A small network was shown many inputs. Here are its activations along a few directions, one row for each input.
Each table varies a few parts of the input and shows all the possible inputs, shuffled.
Descriptions start from the smaller parts, as in this example, which fits no table here: line(6) and (point or ring(11) or (values(3) and ring(5))).
Shared parts are said once, and a part with two or three values counts as separate values.

Other details of the inputs shift rows strongly along two fixed directions, in all tables alike. That doesn't count.

A family of inputs:
R1: [ 10  -3  -6  22   6 -20  -9 -24 -12 -17  12  33  27  18  -9]
R2: [ -9   5 -20 -12 -13   2   9  19   1   1 -17 -18 -11 -12  -2]
R3: [  7  -9   0 -16 -10  15  15  20   4   6  -8 -41  -5 -23  -4]
R4: [-11   6   9   5  10  12  -2  -1  -2   5  12   8   0   9   4]
R5: [-10  -1  34  -2  14  20 -10  -3   6  19  13  -2 -19  -5   6]
R6: [ 14  -2 -33   7 -22 -29   6  -3  -7 -22 -24   5  20  -3 -17]
R7: [ -8   3  29   4  14   7 -19 -21   6  15  14  16 -17  10  -1]
R8: [-10   3 -18  -7  -9   5  11  25  -1  -3 -17 -16  -5 -17   2]
R9: [-14   4  26  -7  10  16  -8 -12   9  20  13  -8 -19  -3  -2]
R10: [ -6   3 -13  -1 -15  -2  18  17   4  -8  -9 -24  -8 -17  10]
R11: [-12   2  30  -3  14  22 -10  -3   4  20  16  -2 -15  -7   4]
R12: [  7  -7  -3 -12  -8   5   4   2   2   6  -2 -24  -5  -9 -11]
R13: [ -2 -11  26 -10  10   3  -7 -17  -6   9   5  17  -7  10  -2]
R14: [-3  9 10  3  8  6 -1  5 -2 11 13  9  2  8  5]
R15: [  3   9 -23 -11 -11   1  14  26   4   3 -11 -19  -6  -9   9]
R16: [  8  -8  -2 -14 -12  16  19  20   4   3   0 -44  -3 -19   1]
R17: [  2  13 -47  13 -20 -27   8   2  -4 -25 -18  12   7  -6   3]
R18: [  0   6  25   2  20  11 -12 -11   8  18  18  18  -8  22   8]
R19: [  7  -8  23 -10  14  23  -7 -14   9  16  22 -15  -7   6   0]
R20: [ -5  11 -10  28   5 -22  -6 -16  -9 -20   0  46  18  24  -1]
R21: [-11   3  20  -8  18  27  -7  -5   9  18  16  -4 -14  10   8]
R22: [-10   5 -16  -5 -13  -1  14  18   1  -5 -14 -21  -7 -25   2]
R23: [ -2  11 -15  24   7 -23 -11 -22  -3 -18  -4  48  12  28   0]
R24: [  8 -17   3 -17 -11  14   9  21  -1   5 -11 -41   1 -22   0]
R25: [ -1 -17   6 -25  -9  13  17  27  -6   4 -17 -28 -11 -23   9]
R26: [ 11  -9 -11  -6 -16   2  16  15   1  -8  -7 -30   8 -14   0]
R27: [-3  9 11 -3  9  3 -9 -3  1 16  6 13 -5  9 -4]
R28: [ 14   3 -10  18   6 -19  -9 -30  -2 -17   5  32  21  21 -11]
R29: [  9 -10  -9  -8 -14   1  12  16   0  -5 -16 -25   7 -18  -6]
R30: [-11   6  28   0  23  13 -16  -4   1  14  16  18  -3   9  -1]
R31: [ -7   6  -7 -14  -5   5   2  17   4   7  -7 -14 -11  -8  -1]
R32: [ 12  -7  -8  18   7 -21 -15 -30  -6 -15   6  35  25  22  -6]
R33: [ -4   4  -3 -12  -6   2   3  18   5   6 -10 -14 -14  -5   2]
R34: [-12   2  32   8  18   8 -12 -17   5  10  13  14  -9   5   1]
R35: [ -6  -1   0 -17  -5  13  10  34   6   7 -11 -30 -16 -19   8]
R36: [-12   0  29  -8  14  21 -11  -5   9  22   8  -2 -21   9   1]
R37: [ 13  -3 -12  17   8 -20 -13 -30  -6 -15   8  34  21  20  -8]
R38: [ 14  -5 -33   5 -22 -29   3  -2 -11 -22 -24   2  21  -3 -14]
R39: [ -7   4  30   5  20  12 -11  -5   3  10  21  15  -4  17   8]
R40: [ -3  16 -13  24   7 -23  -8 -10 -11 -18   6  46  22  21  -3]
R41: [ -6   6 -21  -7 -13   1  14  10   8  -5  -9 -26 -10 -16   8]
R42: [  0 -13  39  -5  24  13 -12 -28  -1  13  22  25  -6  23  10]
R43: [  5 -14  17  -4   7   3 -14 -16  -1  10   9   2   3   7 -10]
R44: [  3 -17  35   1  19  13 -18 -18  -2  13  18  10   8  10  -7]
R45: [  6  13 -39   8 -20 -34   8  13  -6 -17 -28  17   8   1  -5]
R46: [ -2   1   3 -15  -6  12  13  34   5  14 -11 -28 -14 -17   8]
R47: [ 10   3  -7  17   2 -24 -11 -30  -6 -13   0  35  19  18 -21]
R48: [ -4   7  -1  -9  -1   7   7  24   0  11  -6 -10  -5 -12   3]
R49: [ -7   5  -5  -8  -9   5   1   7   4   7  -5 -15 -17 -15   0]
R50: [ -2  11 -11  27   5 -29 -10 -32   1 -20   0  44  10  21   0]
R51: [ -5   2  27  -8  18  21  -9   0  13  18  17  -3 -17  12  11]
R52: [  9 -15 -15  -7 -16   0  13  16  -4  -8  -5 -29   9 -15   3]
R53: [  9  -9  28   1  18  14 -14 -25   8  10  20   7   4  16  -2]
R54: [  4  10 -43  15 -20 -30   8   2  -2 -26 -21  13   4  -3   5]
R55: [  5  -9  28  -6  12  23  -2  -8   3  15  25 -17  -2   3  -1]
R56: [ -4   7 -36  12 -15 -25   9  14  -8 -24 -30  15  10  -6  -2]
R57: [  7 -13  36   5  16  15 -14 -19  -3  10  24   4  12  15  -1]
R58: [ -3  15 -12  29   2 -24  -8 -20 -11 -18   7  44  16  12  -2]
R59: [  0 -16   4 -23 -11  13  24  25  -5   1  -7 -33 -10 -17  16]
R60: [  3 -10  28  -3  18  11 -19 -25   1  16  21   8  -1  12 -13]
R61: [ 13  -1 -35  10 -17 -26   9   2 -11 -24 -18   6  21  -8 -14]
R62: [ -4  14 -41  17 -20 -30  15   4  -8 -30 -15  10  15  -9   0]
R63: [ 12 -13  -4 -11  -6   7   4   4   3   0  -4 -27   3  -6   4]
R64: [  0   5   0  -4  -5   5  12  23   2   6  -2 -13  -5  -4  11]
R65: [ -7   3 -14  -7 -17  -6  11  11   7  -3 -17 -23 -15 -17   1]
R66: [ 12  -5 -37   9 -16 -28   8   5 -13 -25 -19   7  22 -10 -12]
R67: [ -4   7 -10 -11  -1   9   5  17   7   4  -1 -15  -9  -4   9]
R68: [ -8   0  31   1  11  21  -5  -3   6  16  21  -6 -16   1  11]
Description of these inputs: values(4) and (point or ring(6) or (values(2) and line(5))).
Question: Changing only the values(4) part turns R21 into R2. The same change can be made to R37. Which row results?
Answer: R60
Question: Changing only the values(4) part turns R27 into R48. The same change can be made to R33. Which row results?
Answer: R35
Question: Change only the values(2) part in R20. List by row number the other rows that result.
Answer: R4
Question: Change only the values(2) part in R8. List by row number the other rows that result.
Answer: R56

A family of inputs:
R69: [ -2   6  -5  13   6 -10  -7 -13  -5  -9   5  25  11  10  -3]
R70: [  3 -12  34  -4  17  18 -10  -9   0  16  19  -2   2   7  -3]
R71: [  3  13 -37  16 -15 -36   4   0  -9 -23 -22  28  15   3  -9]
R72: [  2 -11  34  -6  17  16 -11 -11   0  16  15   3   0   7  -4]
R73: [  9  -7 -13  -4 -11   0   7   3   1  -5  -4 -19   5  -8  -2]
R74: [ -2   3  -4  -6  -8   4   8  13   4   3  -3 -19  -7 -11   2]
R75: [-4  0 21 -3 12 11 -6 -5  3 12 12  5 -8  8  6]
R76: [-2  1 21 -2 13 12 -6 -3  3 12 12  6 -6  8  6]
R77: [  2   4   3  13   7  -8  -5 -11  -4  -6   9  24  10  14   3]
R78: [  7 -11   9 -15  -1  18   3   6   6  12   6 -31  -6  -7   0]
R79: [ -4   2   0  -8  -6   8   8  12   5   6  -3 -22 -12 -13   2]
R80: [  4 -12   7 -11  -5  13   9  10   1   4  -1 -28  -3 -14   0]
R81: [ -4   8   2  12   4 -11  -8 -16  -2  -3   3  23   2  10  -5]
R82: [ -6   1  23  -1  14  12 -12  -7   4  15  10   8  -8   6   1]
R83: [ -1   6   2  14   9  -8  -9 -11  -3  -5   6  27  10  17  -1]
R84: [ -1   9   5  14   9 -12 -12 -16  -3  -2   7  31   8  15  -7]
R85: [  5 -13   7 -11  -6  14   9  12   0   6   1 -29   0 -14   1]
R86: [  4 -10   3 -13  -5  12   5   3   6   7   0 -29  -9 -11   0]
R87: [  0   3 -18  -1 -11  -7   6  15   0  -6 -13  -8   0 -10   1]
R88: [ -2   2 -11  -3  -8   0   7  11   2  -3  -9 -13  -6 -12   3]
R89: [-3  5  0  7  8 -4 -8 -8 -4 -1  6 19  6  9 -2]
R90: [ -6  -1   5 -11  -3  12   2  12   6  10  -5 -19 -15 -11   4]
R91: [  6   6 -52   6 -29 -32  21  19  -7 -30 -29  -2  11 -13   4]
R92: [ -1   3 -11   0  -6   0   8  11   1  -5  -4 -10   2  -5   5]
R93: [  6  -8  -4 -10  -6   2   2   1   3   2  -5 -17  -3  -5  -4]
R94: [ -5   6   7   6   5  -5  -9 -11  -1   3   2  19  -2   9  -4]
R95: [  7  -4   9  13  10  -5 -13 -29  -2  -3  13  23  12  17  -8]
R96: [  1  10 -37  17 -14 -32   7   0  -8 -28 -19  22  16   3  -2]
R97: [  2 -13  11 -17  -4  14   5  12   2   9  -3 -27  -8 -13   0]
R98: [  0  -1   0  -8  -4  10  10  13   4   3   0 -19  -8  -9  10]
R99: [  2 -12   8 -13  -5  10   7   8   1   5  -2 -26  -4 -14   0]
R100: [ -7   2  11   2   9   4  -7 -11   0   5   9  10  -4   6   0]
R101: [  1   7 -50   7 -28 -31  16  16  -5 -28 -33  -1   8 -16  -1]
R102: [ -5   0  -1 -13  -2  12   6  15   3   9  -4 -18 -11 -10   4]
R103: [ -1   8  -3  15   8 -14  -9 -13  -4  -8   1  35  12  18  -3]
R104: [ -1   7  -3  19   7 -14  -7 -17  -4 -12   4  33  12  17  -2]
R105: [ -1   6   3  16   9 -10 -12 -17  -3  -6   6  28   9  12  -3]
R106: [ -8   1  20  -3  13  12 -10  -8   2  13  11   7  -9   7   1]
R107: [ -3   1 -10  -4  -6   2   7   9   1  -3  -4 -11  -5  -9   3]
R108: [  5  -8  28  -5  17  15 -14 -19   5  16  17   4  -2  13  -5]
R109: [  2   0  -7  -7  -7   4  10  18   1   1  -4 -16  -4  -7   8]
R110: [ -4   1  -6  -8  -6   5   7  14   3   1  -8 -14  -8  -6   5]
Question: What is each input in this table made of?
Answer: ring(6) and (values(2) or line(5))
Question: Changing only the ring(6) part turns R71 into R74. The same change can be made to R108. Which row results?
Answer: R73
Question: Changing only the ring(6) part turns R90 into R88. The same change can be made to R97. Which row results?
Answer: R80
Question: Start at R75 and move only the ring(6) part, one step at a time. The first step leads to R91. Which rows follow, in order?
Answer: R98, R77, R109, R76
Question: Change only the values(2) part in R70. List by row number the other rows that result.
Answer: R78
Question: Start at R91 and move only the line(5) part, one step at a time. The first step leads to R96. Which rows follow, in order?
Answer: R100, R101, R81
Question: Start at R84 and move only the line(5) part, one step at a time. The first step leads to R87. Which rows follow, in order?
Answer: R89, R83, R109
